Each row below holds a small network's activations on one input, seen along a few directions.
In each table, some parts of the input vary, and every possible input appears once, in random order.
A made-up example of a description, with smaller parts first: one of 6 places along a line, together with either a single point or one of 11 places around a ring or (one of 3 separate values, together with one of 8 places around a ring).
Shared parts are said once, and a part with two or three values counts as separate values.

Other details of the inputs vary at random and push rows far along three fixed directions, the same in every table; ignore that.

A family of inputs:
R1: [ 23.9   3.5 -10.3 -10.5   2.6  -8.3  -9.1   7.3   0.4  14.5  -2.4  17.8
 -24.0  19.9]
R2: [-13.8  -9.1   2.8  12.5   4.2   8.0   7.0  10.5   8.6   0.5  -7.1  -8.3
  15.2  -5.1]
R3: [ 19.9 -30.9   2.7  -5.8 -24.6 -10.3  18.4 -42.1  42.5  13.1 -20.0  12.8
 -35.7 -13.9]
R4: [-11.6  20.8   3.1  38.5  11.7  29.1 -21.5  63.6  -2.4 -11.2   2.5 -11.5
  32.1  15.8]
R5: [ 20.5 -22.6  12.4   0.9 -15.6  -4.5  20.1 -32.6  18.4 -21.1  -4.6  -0.5
 -25.4 -39.4]
R6: [ -6.1   0.0 -10.6 -19.5  20.2 -24.8 -12.5   7.6 -20.6  -2.9   1.7  13.0
  -6.6   4.7]
R7: [ 11.8  -8.1  28.6  30.4 -43.1  26.2  22.6 -40.9  50.6 -12.5 -20.8 -19.1
  -9.1 -39.3]
R8: [ 17.8 -16.6  -5.9 -21.7  -6.3 -18.5   8.5 -35.9  15.8  12.5 -12.0  26.2
 -33.9   7.1]
R9: [ 27.4  18.6  26.1  74.7   0.2  63.1   5.8  59.9  31.6 -38.8 -32.1 -23.7
  24.1 -22.1]
R10: [-31.2 -21.7 -13.8 -37.8   6.5 -30.8  -4.9 -33.8 -14.6  20.6  10.2  24.7
  -4.1  23.1]
R11: [-29.4 -24.5  18.1   1.7 -17.5   8.1  19.0 -38.8  20.7  -6.7  -6.8 -11.5
   9.5 -18.2]
R12: [-16.0  -0.4  28.0  38.2 -10.3  43.7  10.5   5.7  15.2 -34.3 -16.2 -22.5
  28.6 -18.8]
R13: [ -9.6  10.4  17.4  33.6 -12.7  28.3  11.6   0.9  10.3 -16.4  -6.4 -27.5
  27.7 -21.4]
R14: [-47.7  -5.6   5.1  16.4   6.8  17.1  -8.6  12.5  -4.7  -9.2   2.9  -7.8
  38.5   6.4]
R15: [ 61.9  26.6   1.6  20.6   8.7  18.9   2.5  42.8   1.3 -10.0 -17.8   3.2
 -20.7   8.8]
R16: [-76.1 -20.9  14.6 -17.4  -3.5   0.7  -1.1 -38.7 -18.0 -11.9  15.7  -7.9
  44.1   5.5]
R17: [ 56.3  32.6 -23.3  12.0  27.9  -9.3   0.7  53.7 -16.1  20.8  -8.6  10.8
 -12.5  12.5]
R18: [-59.4 -32.3   4.5  -8.6  -9.0  -7.3   2.2 -33.1   9.1   8.7   7.9  -6.1
  21.0  -0.6]
R19: [ 54.2  12.9   1.1  -6.3 -10.9  -3.0   2.2  -2.5  14.4  -9.1 -12.6  -0.6
 -46.3 -22.9]
R20: [-36.7  -6.2  20.0  24.6  -2.2  27.6  13.9   7.8   4.0 -21.2  -4.3 -26.7
  40.8 -15.7]
R21: [ -9.7 -11.1 -22.9 -37.2   5.2 -51.0  -7.3 -31.9 -27.3  18.5  28.1  19.8
 -15.6  -0.9]
R22: [ 42.9  27.7 -32.2 -26.0  35.1 -22.4 -12.7  43.6 -36.2  27.6  10.7  18.3
 -16.5  35.3]
R23: [-49.5  11.1   8.0   3.0  11.1   5.4 -25.5  25.1 -28.2 -20.8  18.1 -15.6
  32.7   0.6]
R24: [-29.2 -26.8  34.0  23.0 -31.8  30.0  24.6 -43.1  40.5 -22.1 -14.7 -24.8
  11.7 -34.8]
R25: [ 48.1  24.8   9.5  34.2   2.0  29.5  -1.3  43.9   2.5 -33.8   0.7 -17.6
  -6.0 -32.2]
R26: [ 66.8   4.3  -4.2   1.0   5.1 -12.2  14.3  10.8  13.5  -8.0 -29.1   7.4
 -49.0 -24.8]
R27: [-68.3 -18.8   8.6 -32.7  -7.9  -8.3 -12.4 -45.1 -19.6   3.9  25.6  -1.8
  24.4  16.6]
R28: [-36.3  -0.8   2.7  -8.1   3.5   2.5 -15.9   0.5 -11.0   3.9  14.6   0.9
  17.9  19.0]
R29: [ 42.6 -13.0  10.5 -14.3 -33.1  -1.2  13.5 -51.1  31.4   1.9 -18.5  15.8
 -54.7  -6.7]
R30: [-61.4   1.0   8.4  17.7   2.2  22.6 -23.6  21.3  -9.7  -8.8  16.5 -17.2
  46.7  14.6]
R31: [ 35.1  28.2 -16.5   1.6  23.1 -11.4   3.4  35.2 -26.6  12.1  -1.3   4.6
   4.1  12.2]
R32: [ 60.4  35.6 -17.3  -5.6  24.6  -1.3  -2.4  52.4 -23.7   8.4  -1.6   6.3
 -12.7  18.9]
R33: [-42.0 -11.9  -4.9 -15.4  17.4  -9.7   2.2   0.6 -25.4   6.9  11.6  -4.7
  30.8  10.5]
R34: [ 34.7  10.2 -12.4  15.4  -1.9  -7.4   1.6  13.4  18.6  18.9 -11.5   8.6
 -17.9  -1.0]
R35: [ -1.1   5.1  -5.8 -26.5  10.0 -15.1  -8.5   0.2 -29.0   7.8  11.3  12.6
  -0.5  26.7]
R36: [  0.8  15.7 -28.2 -16.1  48.1 -21.0 -14.1  49.1 -47.6  15.1   8.6  20.7
  16.4  40.7]
R37: [ -6.1  -9.9 -14.9 -20.0  18.0 -26.9 -10.1   0.0 -28.7  -3.9  16.4  20.6
  -4.4   2.9]
R38: [ 27.3   8.6 -17.2   3.5   3.7 -16.8   0.6   8.4   7.7  23.3  -5.4  10.0
 -17.1   7.7]
R39: [-12.5  16.2 -11.0   1.9  30.5  -3.2 -28.6  53.1 -47.0 -12.2  27.3   1.4
  25.0   9.7]
R40: [-32.7 -15.3 -12.5 -27.7 -13.2 -18.9 -14.8 -27.8   4.6  25.5  21.3  10.2
  -3.3  17.1]
R41: [-27.9   6.4  12.8  15.0 -12.6  27.6  -2.9   2.2   8.5 -11.8   8.9 -22.0
  24.3  -6.0]
R42: [ 29.4 -22.0  12.1 -18.1 -20.1  -9.8  31.9 -50.7  21.9  -1.3 -19.3   4.8
 -32.4 -16.4]
R43: [  1.3   7.4   7.5  15.6 -12.6  25.5  -2.7   8.7  16.4  -6.1  -1.0 -15.7
   6.6  -7.7]
R44: [-19.3  17.6 -20.1  -0.2  21.3  -0.9 -23.1  46.3 -19.7  15.2  21.5  -1.8
  24.2  27.8]
R45: [  8.8 -10.1   0.8 -23.7 -22.6  -5.9   5.7 -43.7  14.7  12.9   3.1   4.5
 -29.5  -1.9]
R46: [ 50.6  14.0   9.2  15.8 -14.7  -2.8  13.2  -8.2  22.8 -15.1 -21.8  -7.7
 -34.1 -36.6]
R47: [  1.8 -10.3 -15.9 -41.4  -5.5 -43.1   6.4 -51.6  -9.2  31.2   8.8  18.5
 -22.8  11.5]
R48: [ 37.0  13.9  -8.5 -10.5  -0.4   0.5   2.5   5.5   0.9   8.9  -1.0   4.7
 -22.5   6.8]
R49: [-23.1   4.6  12.7  30.7 -13.6  23.7   6.4  -3.0  11.0  -9.5  -2.2 -25.2
  25.8 -16.5]
R50: [-25.2 -28.8 -14.1 -31.7  -4.1 -31.9  -7.8 -37.9   7.6  25.7   5.3  29.7
 -15.0  20.7]
Description of these inputs: one of 5 places around a ring, together with either one of 2 separate values or one of 8 places along a line.
The inputs of R29 and R45 match in every part but the place on the ring of 5. If R23 is changed in the same way as R29 into R45, which row does it become? -> R19
The inputs of R28 and R41 match in every part but the place on the ring of 5. If R30 is changed in the same way as R28 into R41, which row does it become? -> R44
Which other rows does R21 become when the choice among 2 separate values takes its other values? List them by row number. -> R46
Which other rows does R38 become when the place on the line of 8 takes its other values? List them by row number. -> R7, R13, R17, R31, R34, R47, R49
Start at R50 and move only the place on the line of 8, one step at a time. The first step leads to R9. Which rows follow, in order? -> R14, R8, R10, R12, R36, R16
List by row number the other rows that have the place on the ring of 5 in common with R18. -> R2, R3, R5, R11, R20, R24, R26, R33, R42

A family of inputs:
R51: [  6.1  15.4   0.7   8.8   5.6   1.0 -17.4  21.3 -12.7 -14.6   6.7  -0.7
  -0.2  -5.3]
R52: [-31.9  -9.1   7.5  13.5  16.5  12.4  -3.5  20.7  -9.8 -16.0  -0.9  -2.7
  30.4   4.4]
R53: [ 41.0  14.9  -2.2  32.4   1.2   2.0   1.7  27.4  17.1  -4.7 -15.2  -1.0
 -16.6 -21.5]
R54: [ 11.4   0.8 -42.2 -35.7  34.8 -51.0 -27.9  23.2 -29.9  36.7   9.5  47.4
 -26.9  46.3]
R55: [ 31.1  12.7  -1.7  16.6 -12.8   5.2  10.5  -2.0  20.0  12.8  -9.4  -5.4
 -10.5  -7.4]
R56: [ 70.3   2.9   7.8  19.9 -11.6  26.2  11.8  19.1  42.4  -9.0 -31.2   3.1
 -42.9 -11.0]
R57: [ -9.4 -25.7  10.6 -30.4 -19.3 -17.0  10.0 -61.9   1.5  -9.9   4.3   7.7
 -20.9 -16.3]
R58: [  6.7 -24.2   4.1 -22.5 -24.7 -20.1  28.6 -69.0  22.6  13.7 -11.8   3.7
 -24.7 -14.8]
R59: [10.7 16.5 -5.4 15.1  9.6 14.3 -9.1 34.1 -2.5 10.2 -4.4  4.2  9.4 26.0]
R60: [-14.3 -16.8  -9.5 -33.4   7.6 -22.7   4.1 -24.9 -11.6  21.5  -2.3  20.1
  -4.9  28.5]
R61: [ -5.9  16.0   3.4  -1.2  -7.4  10.0  -8.1  -2.8 -10.7  -0.3  12.7  -7.0
  10.4   7.3]
R62: [-29.3 -10.4  10.7  17.7   0.5   5.2  10.7  -2.3   1.5 -15.2   1.5 -16.9
  27.2 -23.6]
R63: [ -9.3  10.7 -14.0   8.1  16.6   1.8  -7.7  41.0  -8.7   9.2  11.5 -12.6
  18.7   1.6]
R64: [-39.4  -2.8  25.0   1.8 -12.9  22.6   9.1 -25.9  -6.9 -24.2   5.3 -23.9
  32.9 -12.6]
R65: [-37.7  -0.8   5.3 -10.8  -3.6  10.2 -12.8   2.1 -12.4 -10.1  23.5 -15.9
  18.9  -1.5]
Describe the family of inputs behind these rows. -> one of 3 separate values, together with one of 5 places around a ring
Start at R56 and move only the place on the ring of 5, one step at a time. The first step leads to R54. Which rows follow, in order? -> R52, R60, R59
Which other rows does R62 become when the choice among 3 separate values takes its other values? List them by row number. -> R52, R57
Start at R63 and move only the place on the ring of 5, one step at a time. The first step leads to R55. Which rows follow, in order? -> R58, R62, R53
